A small network was shown many inputs. Here are its activations along a few directions, one row for each input.
Each table varies a few parts of the input and shows all the possible inputs, shuffled.
Descriptions start from the smaller parts, as in this example, which fits no table here: one of 5 places around a ring, together with either a single point or one of 11 places along a line or (one of 2 separate values, together with one of 6 places along a line).
Shared parts are said once, and a part with two or three values counts as separate values.
(in the rows, 128 means zero)

Other details of the inputs shift rows strongly along two fixed directions, in all tables alike. That doesn't count.

Rows:
row 1: [140 124 147 138  74 127 130 115 140 101 123 126]
row 2: [137 133 119 125 141 127 136  97 111 170 158 108]
row 3: [120 133 123 113 158 149 136 108 110 150 140 119]
row 4: [137 132 115 127 131 139 131 102 107 175 149 106]
row 5: [135 134 116 130 135 136 130  99 110 175 150 108]
row 6: [140 125 138 150  81 117 125 128 143 107 120 130]
row 7: [113 123 134 140 131 129 126 167 140  85  98 157]
row 8: [121 138 119 138 161 144 136 119 110 156 142 122]
row 9: [136 132 119 148  70 127 123 120 146 110 136 114]
row 10: [120 124 117 111 123 121 113 152 155  91 127 136]
row 11: [122 136 135 146 175 151 142 138  99 154 108 135]
row 12: [125 133 116 125 154 152 121 122 106 159 136 115]
row 13: [108 142 116 137 185 154 137 139 109 148 124 134]
row 14: [166 110 136 107  47  76 122  99 156 124 148 113]
row 15: [133 132 118 132  91 109 126 124 155 102 141 126]
row 16: [ 78 123 142 116 195 145 132 201 148  49  76 186]
row 17: [142 136 126 155  63 119 125 110 153 107 149 114]
row 18: [ 78 139 114 126 229 170 129 181 105 122  99 153]
row 19: [127 128 139 145 101 131 122 151 136  96 105 138]
row 20: [127 121 132 109 177 121 135 126 109 165 123 130]
row 21: [154 123 135 126 118 118 133  89 104 184 143 108]
row 22: [106 137 128 146 115 155 129 140 144  83 117 136]
row 23: [158 113 135  95 124 108 122  93 109 182 147 103]
row 24: [151 125 116 104 117 110 130  80 122 186 167  96]
row 25: [129 128 136 124 155 138 129 126  97 163 120 125]
row 26: [148 118 139 130  70 108 112 126 146 102 126 128]
row 27: [130 127 122 122 100 103 126 131 164  94 144 133]
row 28: [125 122 136 119 129 103 130 151 153  94 113 150]
row 29: [147 119 135  98 137 110 129 103 107 178 139 110]
row 30: [119 120 133 130 128 118 125 157 141  93 105 151]
row 31: [162 118 139 107 119  96 137  79 115 187 160 103]
row 32: [171 122 139 134  34  84 126  87 150 126 150 111]
row 33: [115 130 122 100 170 144 137 119 119 143 136 127]
row 34: [118 129 116 130 112 124 123 148 150  92 126 137]
row 35: [131 132 114 122 148 133 131 105 111 171 146 112]
row 36: [121 137 117 138 157 164 124 124 100 162 129 111]
row 37: [131 125 136 148 100 128 127 144 135 103 110 137]
row 38: [122 121 144 121 117 123 130 138 143  85 112 146]
row 39: [136 131 139 147 150 141 140 117 101 163 128 122]
row 40: [110 126 116 118 128 121 123 162 158  83 121 146]
row 41: [105 120 135 129 153 132 115 182 141  72  91 163]
row 42: [117 135 124 122 157 158 137 111 108 150 137 121]
row 43: [130 122 137 124 106 111 119 143 140 100 114 139]
row 44: [136 138 122 154  68 120 126 119 154 101 137 119]
row 45: [141 120 146 126  78 117 129 111 141 103 129 129]
row 46: [ 95 132 132 131 226 150 140 172 103 131  93 160]
row 47: [109 136 119 136 120 138 118 156 143  90 118 141]
row 48: [155 120 140 140  57 115 115 116 140 113 129 115]
row 49: [113 138 121 149 106 143 119 151 143  90 116 132]
row 50: [115 125 131 126 189 137 134 142 104 151 111 140]
row 51: [119 128 117 126 118 130 112 150 148  89 125 136]
row 52: [129 139 117 145 140 149 132 107 107 170 139 106]
row 53: [128 133 116 110 162 126 136 115 120 163 144 119]
row 54: [123 127 140 145 124 121 130 150 142  92 114 152]
row 55: [132 129 116 101 147 127 127 111 114 169 148 109]
row 56: [134 125 137 126 161 124 138 115 105 162 133 127]
Each input here is: one of 2 separate values, together with one of 4 places along a line, together with either a single point or one of 6 places along a line.
Changing only the place on the line of 4 turns row 49 into row 18. The same change can be made to row 48. Which row results? -> row 41
Changing only the place on the line of 4 turns row 14 into row 30. The same change can be made to row 31. Which row results? -> row 56
List by row number the other rows that have the place on the line of 4 and the choice among 2 separate values in common with row 55. -> row 10, row 24, row 27, row 33, row 40, row 53
Which other rows does row 6 become when the choice among 2 separate values takes its other values? List them by row number. -> row 52
Which other rows does row 17 become when the place on the line of 4 takes its other values? List them by row number. -> row 2, row 8, row 27
A walk changes only the place on the line of 6. It starts at row 12 and steps to row 47. List the rest of the walk in order. -> row 4, row 5, row 13, row 8
Which other rows does row 7 become when the place on the line of 6 takes its other values? List them by row number. -> row 21, row 25, row 26, row 32, row 54
